These are the activations of a small neural network, seen along a few directions. Each row is one input.
Each table varies a few parts of the input and shows all the possible inputs, shuffled.
A made-up example of a description, with smaller parts first: one of 6 places along a line, together with either a single point or one of 9 places along a line or (one of 3 separate values, together with one of 8 places around a ring).
Shared parts are said once, and a part with two or three values counts as separate values.

Other details of the inputs vary at random and push rows far along three fixed directions, the same in every table; ignore that.

Rows:
r1: [  7  -3  25  22  11  -6 -25  -2   4 -39  43 -48  21  12]
r2: [ 11 -38  20  12  40  22  18  -2   6 -30  26 -63  13  14]
r3: [ 34  53   7 -31  18 -22 -23 -29  18  41  -8   8  -1 -20]
r4: [ 18 -10  10  -1  -2 -13   1 -29 -15  15  -8  -5  -2   7]
r5: [ 12 -25  14  12 -12 -46  17  48   7 -54   7 -25  16  64]
r6: [-72  43 -11 -23 -36 -49  -1  29  15  35 -42  36   4 -14]
r7: [-67 -15 -25   3 -38   4   2  -3 -25  20 -15  49 -15 -28]
r8: [ 25  30  18 -13   8 -22 -14 -17  15   8   4 -32   6   5]
r9: [ 34 -27   7  11 -12  -8  10  19   6 -59  20 -38   4  54]
r10: [ 33 -46  -8  13  12  53  -8 -67 -31 -34  62 -35 -23 -27]
r11: [-55 -34 -33  10 -55   7  20  40  -3 -55  10  10 -16  17]
r12: [ 46  20  20  -5   7 -13  -9 -42 -11  50 -25  14   2  11]
r13: [-80 -17 -58   5 -38  69 -20 -29  -9 -37  61   5 -37 -75]
r14: [ 53  12  -3   4   4   5 -18   0   7  -8   4  25  -1  24]
r15: [-14 -27  31  20  16   1  26  25  11 -15  -4 -53  25  34]
r16: [-40  12 -46 -34   6  49  16 -24  16  54 -32  45 -36 -65]
r17: [ 41  28   2 -16   3 -41  -5  23  16  16 -30  44   7  34]
r18: [-108  -27  -22   -4   -7   -4   36   52    2   -1  -20   21    0  -17]
r19: [-23 -29  33  18  -1 -63  13  30 -21 -13 -10 -10  29  43]
r20: [-72 -20 -12   8 -29 -26   7  18 -26  10 -18  45  -2 -11]
r21: [ 45  27   7 -11  52  41 -13 -36  18  56 -18  20   1 -26]
r22: [ 20 -41  -2  25  32  97  -5 -43   1 -31  59 -51  -9 -22]
r23: [ 96  70 -17 -14  14  56  -4  -2 -35  44 -24  17 -33 -85]
r24: [ 46  18  11   6  -6 -23 -10  23  15   1 -18  18  13  52]
r25: [  9  45  33 -16  15 -67 -14  19  19  25 -25   1  33  20]
Each input here is: either a single point or (one of 4 separate values, together with one of 6 places around a ring).
- Which other rows does r11 become when the choice among 4 separate values takes its other values? List them by row number. => r6, r12, r15

Rows:
r26: [-75 -38 -36  10 -18  52  21  15 -12 -36  27  -7 -21 -45]
r27: [ 97  27  39   0  37  -6 -33 -50  13  13  17 -34  17  27]
r28: [ 42  68  15 -40  16 -55 -18 -26  21 108 -75  76   9  16]
r29: [ 75  22  37   1  47   7  -6 -13   8  26 -12 -31  19  14]
r30: [  5  67   9 -35  19 -42   5  26  25  92 -85  57  14  -5]
r31: [ 76  -3  50  20  23 -28   3  29   6 -32   5 -59  33  69]
r32: [-39 -19  -4   2   5   5  23  21   0  11 -25  12   2  -1]
r33: [ 46 -42  -6  22  12  59   3 -25  -9 -46  44 -33 -15   9]
r34: [-85  24 -56 -29 -50 -15  23  50  -1  36 -59  92 -28 -40]
r35: [ 38  13 -30 -12   7  66 -34 -85  -3  14  41  15 -36 -56]
r36: [-44 -22  43  25 -26 -99  40 117  -2 -41 -41 -30  48  90]
r37: [-20   7 -43 -16 -15  46 -20 -49   1   6  27  31 -35 -55]
r38: [-21 -42   8  20   8  31   1 -19 -11 -45  52 -58   2 -12]
r39: [-19 -34 -14  17 -13  34 -11 -29 -10 -50  57 -31 -13 -16]
r40: [-45  38 -42 -35 -28  -2 -12 -22   2  60 -34  83 -29 -54]
r41: [-17  11  24  -5  13 -36   3  12   8  24 -22 -11  21  11]
r42: [ 66  31  26 -12  47  14 -23 -53  16  36   6 -23   9  -8]
r43: [-24 -43  -5  24 -20  10  19  40 -12 -69  29 -37   1  19]
r44: [ 73  73  16 -30  12 -53 -22  -3  21  72 -58  55  10  24]
r45: [ 28   0  20   4  -2 -46   0  16   3   3 -19  12  18  55]
r46: [-68 -19  45  17  -7 -86  28  70   0 -12 -30 -37  48  53]
r47: [ 72  16  24 -11  52  24 -19 -70  11  49   0  -9   4  -4]
r48: [ 50  21  -3  -7   2   2 -19 -22   3   8   5  19  -8   3]
r49: [ 99  23  37   2  54  23 -12 -34   4  32  -3 -32  13   6]
r50: [ 31 -39  30  29  31  35  -7 -39 -12 -46  62 -84  11   4]
r51: [-12  -1  -7   1 -27 -25   1  21  -9 -12  -4  20  -2  12]
r52: [-33 -34 -14  15   1  48  13   5  -6 -39  33 -31  -9 -25]
r53: [-80  32 -63 -33 -53 -16   3  23   5  34 -40 103 -33 -44]
r54: [-20 -24 -37   7 -28  38  -7 -14 -15 -44  42   8 -28 -25]
r55: [-18 -37 -12  19 -14  33 -10 -30 -17 -48  55 -30 -13 -16]
r56: [-78  -9 -26   0 -52 -41  15  53  -9 -17 -18  42  -5   6]
r57: [-93 -29  26  16 -17 -67  28  69   1 -27 -14 -33  36  36]
r58: [-69 -41 -46  10 -43  35  25  32 -21 -52  21   8 -28 -29]
r59: [ 62  -5  52  22  19 -42   9  45   9 -36  -2 -60  39  78]
r60: [ -1   7 -56 -18  10 102  -9 -60  -7  29  19  37 -51 -96]
- What is each input in this table made of? => one of 5 places around a ring, together with either a single point or one of 6 places along a line
- Changing only the place on the ring of 5 turns r51 into r55. The same change can be made to r45. Which row results? => r28
- Start at r58 and move only the place on the line of 6, one step at a time. The first step leads to r36. Which rows follow, in order? => r34, r43, r31, r59

Rows:
r61: [ 42  64  38 -36  50 -23  -9 -42  44  71 -44  34  17 -16]
r62: [ 85  31  26  15  30 -49 -30  17  12   4 -17 -35  15  51]
r63: [-12   3  35  -1 -38 -56  17  63  23 -34 -19 -40  49  85]
r64: [  3 -54  11  46  -3 -10  -2  -7 -16 -77  21 -62  25  33]
r65: [-73 -12 -11 -18 -41 -56  28  52   8  16 -32  33  35  53]
r66: [ 87  27  53  21  26 -29 -28  28  17  13  -3 -18  18  75]
r67: [ 86  -3  22  31  20  67 -40 -26  14 -33  54 -30  -4  24]
r68: [ 95  80  27 -39  29 -27 -23 -26  48  44 -43  47   4   9]
r69: [ -7  -7  90  37  11 -83   8  52  -1  13 -40 -60  41  71]
r70: [-54 -44  -4  30 -46  14   9  -6 -25 -35   4  16 -15   2]
r71: [ 38  62  31 -33  22  -5  -4 -38  31  81 -38   3  28   3]
r72: [-85 -24  -4   6 -20  25  20  25 -22 -33  21  -7  20 -49]
r73: [ 77 -23  21  17  30  35 -11 -28 -27 -35  61 -29  30  16]
r74: [ -1  44 -13 -34  -7 -59   5  21 -28  76 -58  83  -1  -8]
r75: [-36 -40  35  28  -5   6  19  19 -36 -65  36 -75  29 -14]
r76: [-20 -61  18  20  -3  -3  16  -9   3 -91  51 -32  16  33]
r77: [ 39  44  29 -39  54 -39 -12 -29  23  71 -31  15  -8 -15]
r78: [111   3  -7 -33  75  82  26 -50  26  21 -12   6 -43 -39]
r79: [-57  17 -54  -9  -4  48 -12 -47   3  35 -20  32 -28 -97]
r80: [-55 -56 -40   5  -8  64  78  70 -35 -40  -7   3 -21 -46]
r81: [ 89 -32  19   6  51  15 -15 -55   6 -33  68 -34   0  30]
r82: [ 73   2  48  -7  44 -51  -6 -12  29   2   0  -3  37  65]
r83: [-35  29 -10   5  -8 -73  -5  84  17  11 -48  26  21  45]
r84: [-51 -17 -41   7 -37  15  13  59 -27 -48  45  14 -13 -27]
r85: [  5  13  48  19 -28 -75  22  78 -19 -47 -25 -31  46  48]
r86: [ 83  80  25 -29   7 -20 -20   8   6  44 -45  43  25  -3]
r87: [ 18 -23  43   2  17 -41  77  87  16  -5 -64 -67  44 101]
r88: [  2 -59   1  42  15   3 -10   7  -1 -67  38 -47  36  45]
r89: [-61  13 -52 -36  -5  57  -1 -33   3  53  17  28 -33 -65]
r90: [100  17  55  -6  17 -61  -3 -21   2  30 -20 -48  35  82]
r91: [-37  48 -17 -19   9 -40  -9  -2   8  82 -77  38  -8 -45]
r92: [ 77  -1   7   2  33  43 -24 -33  29 -51  64 -28  -8   6]
r93: [ 65   3 -32 -30   7  51 -22 -86 -13  35  31   7 -36 -17]
r94: [-67 -16 -45  18 -39  26  -5  26   6 -65  10   6  -6 -20]
r95: [-14 -41  -9  16 -49   8  14  15 -11 -75  51 -76 -13  23]
r96: [-70 -27 -22  28 -67  34   3  21 -12 -58  11  11 -34 -20]
r97: [-55 -21 -44   8 -48   8  15  51 -38 -51  40   7 -30 -37]
r98: [ -43  -50   14   10    0    5   12    8  -14  -40   50 -101    6   24]
r99: [-76 -28 -12  -4 -31   8  20  -2 -11  -7  17 -49 -12 -23]
r100: [ 38  59  29 -32  15 -13  -3 -43  20  80 -44 -10  15  -2]
r101: [-55  46  15 -10  -6 -11   1   5  20  78 -66  66   7 -23]
r102: [-21  27 -13 -22 -21 -42  -6   7  -7  88 -67  97 -26  -1]
r103: [ 47  62  51  -5  27 -13 -17 -37  18  92 -61  22  11  -6]
r104: [-21  50 -14 -37 -23 -34  10  13 -16  65 -67 104  19 -23]
r105: [-43  15 -51  -7  21  57 -21 -34  18  35   3  34 -11 -73]
r106: [ 98  16  72  -6  38 -71  -3 -29  18   1 -22 -22  36  68]
r107: [-64  12  31 -18  22 -84  20  53  24  27 -35  14  23  30]
r108: [ 67  20 -14 -12   5  47 -14 -75 -38  18  11  31 -14 -49]
r109: [118  -2   7   4  59 111  15 -39   9  42 -23   4 -39 -21]
r110: [ 77   1  11   3 -13  42 -10 -45   5 -43  45 -72  -4  21]
r111: [-22  -3 -29  -1 -26  57 -12 -49  -8  20  -4  76 -27 -36]
r112: [-54  19 -13 -22 -42 -65  18  81  18  16 -30  21  14  51]
r113: [-37  24   2 -22 -39 -61  14  76  31  16 -39  17  35  59]
r114: [ 82  -1  -5   8  33  65 -38 -75  -9  33  37  27 -29  -6]
r115: [-78  14  22 -17  14 -66  23  47  33  23 -37  27  29  13]
r116: [-103  -41   -6   30  -17   43    8   18    1  -19   28    2   -2  -26]
r117: [-39  16 -37 -23  13  45  -6 -11 -22  39  21  35 -16 -77]
r118: [-104  -38   -9    0  -18    7   25   -6    5  -47   17  -12  -19  -48]
r119: [-57 -12 -16   4  -5 -76   2  60   0  17 -47  37  29  42]
r120: [-56 -24 -34   1 -44  -5  17  18   0 -64  28   3 -45 -30]
r121: [ 60  24  72   3  37 -60  -1  18 -19  28 -24 -57  45  23]
r122: [-20 -75 -18  40  -2  -6  -5   7 -24 -68  41 -51   2  24]
r123: [-48 -56  31  49  14  25   2  23  -9 -42  56 -62   9  23]
r124: [-66  -1   4 -19 -46 -59  28  42   8  11 -45  28  38  54]
r125: [-106  -32  -28   -3  -26   36   22   12    5  -17   33  -20    5  -20]
r126: [-63 -15 -45  22 -46  15   1  19  -5 -64   2  -3 -18 -27]
r127: [-17 -63  -9  16 -11  10  13   6 -16 -56  64 -55  16  56]
r128: [-64   5 -63  -8  16  57 -19 -27   2  29  12  29 -31 -78]
r129: [ 86 -24  23  25  18  15  -6 -41 -47 -35  47 -49   6   5]
r130: [  7  60 -17 -44  -6 -59  -1  22  29  56 -50  78 -33 -13]
r131: [ 56  26   6 -13  48  63 -21 -50  -7  34  37  -3  13 -56]
r132: [ 67  -6  -6  12   5  57 -29 -88 -23  24  17  19 -46 -27]
r133: [-100  -40  -37   17   -5   10    2   18  -14  -23   16  -26  -17  -41]
r134: [ 75 -21  15   8   2  36  -5 -73 -12 -32  44 -64   8  33]
r135: [-32  18 -43  -3 -45  70 -21 -19   7   2  -1  70 -44 -55]
r136: [ 77 -17   6  25  36  38 -30 -64   2 -34  30 -34  22  15]
r137: [ 99   4   9  32  22  19 -32 -38  -1 -41  31 -67 -11   9]
r138: [-21 -69 -11  45 -13 -10   1  -1 -26 -73  30 -56   4  17]
r139: [ 36  27 -16   2  44  69 -32 -78  20  30   9  -6  -1 -61]
r140: [-53  31 -18   2 -18 -60  -5  81  25   3 -54  39  26  33]
r141: [-41 -23 -58 -27 -26  25   5 -54  -8  -3  12  61 -62 -71]
r142: [ 78  64  22  -2  -2 -16 -30 -14  10  62 -48  35 -24   8]
r143: [ 21   1  60  38 -10 -85   0  80   1 -16 -24 -36  24  99]
r144: [-24 -75  14  54 -13  30   1   8 -15 -69  60 -29  16  45]
r145: [-50  21 -16 -25 -52 -73  18  70  10  24 -41  17  -2  38]
r146: [108 -35   4  25  74  75  24 -13  11 -28  -1 -73  -1   8]
r147: [-48  12 -44 -27  -1  40  -5 -15 -33  43  11  35 -35 -96]
r148: [ -6  30 -47 -23 -21  50 -12   7  -9   4  18  62 -21 -62]
r149: [-62  -8 -30  -3  -7  55 -13 -29 -12  40   9  31 -52 -72]
r150: [-40 -12 -69 -19 -19  48   0 -16 -43  12  31  73 -33 -64]
r151: [-24  56 -22 -42 -31 -42   4  12  27  31 -61  82 -28 -32]
r152: [  5 -36   8  19   6  -7   4  30  11 -86  66 -48  -3  37]
r153: [ 53 -15 -30 -25  26  41 -22 -85  -2   2  44  22 -51 -40]
r154: [ 50  16  75  -8  50 -72   1  -7  21  20 -23 -51  25  35]
r155: [-34  29   2   1 -48 -80  28  84 -23  -1 -42  24   8   5]
- What is each input in this table made of? => one of 5 separate values, together with either a single point or (one of 3 separate values, together with one of 6 places around a ring)
- Changing only the choice among 5 separate values turns r71 into r139. The same change can be made to r89. Which row results? => r128
- Changing only the choice among 5 separate values turns r154 into r69. The same change can be made to r106. Which row results? => r70
- Changing only the choice among 5 separate values turns r136 into r111. The same change can be made to r126. Which row results? => r96
- Which other rows does r136 become when the place on the ring of 6 takes its other values? List them by row number. => r64, r88, r119, r122, r138
- Which other rows does r140 become when the choice among 5 separate values takes its other values? List them by row number. => r67, r92, r113, r148
- Which other rows does r147 become when the choice among 5 separate values takes its other values? List them by row number. => r77, r98, r133, r149
- Which other rows does r152 become when the place on the ring of 6 takes its other values? List them by row number. => r68, r92, r120, r130, r151
- Which other rows does r84 become when the choice among 3 separate values takes its other values? List them by row number. => r117, r150
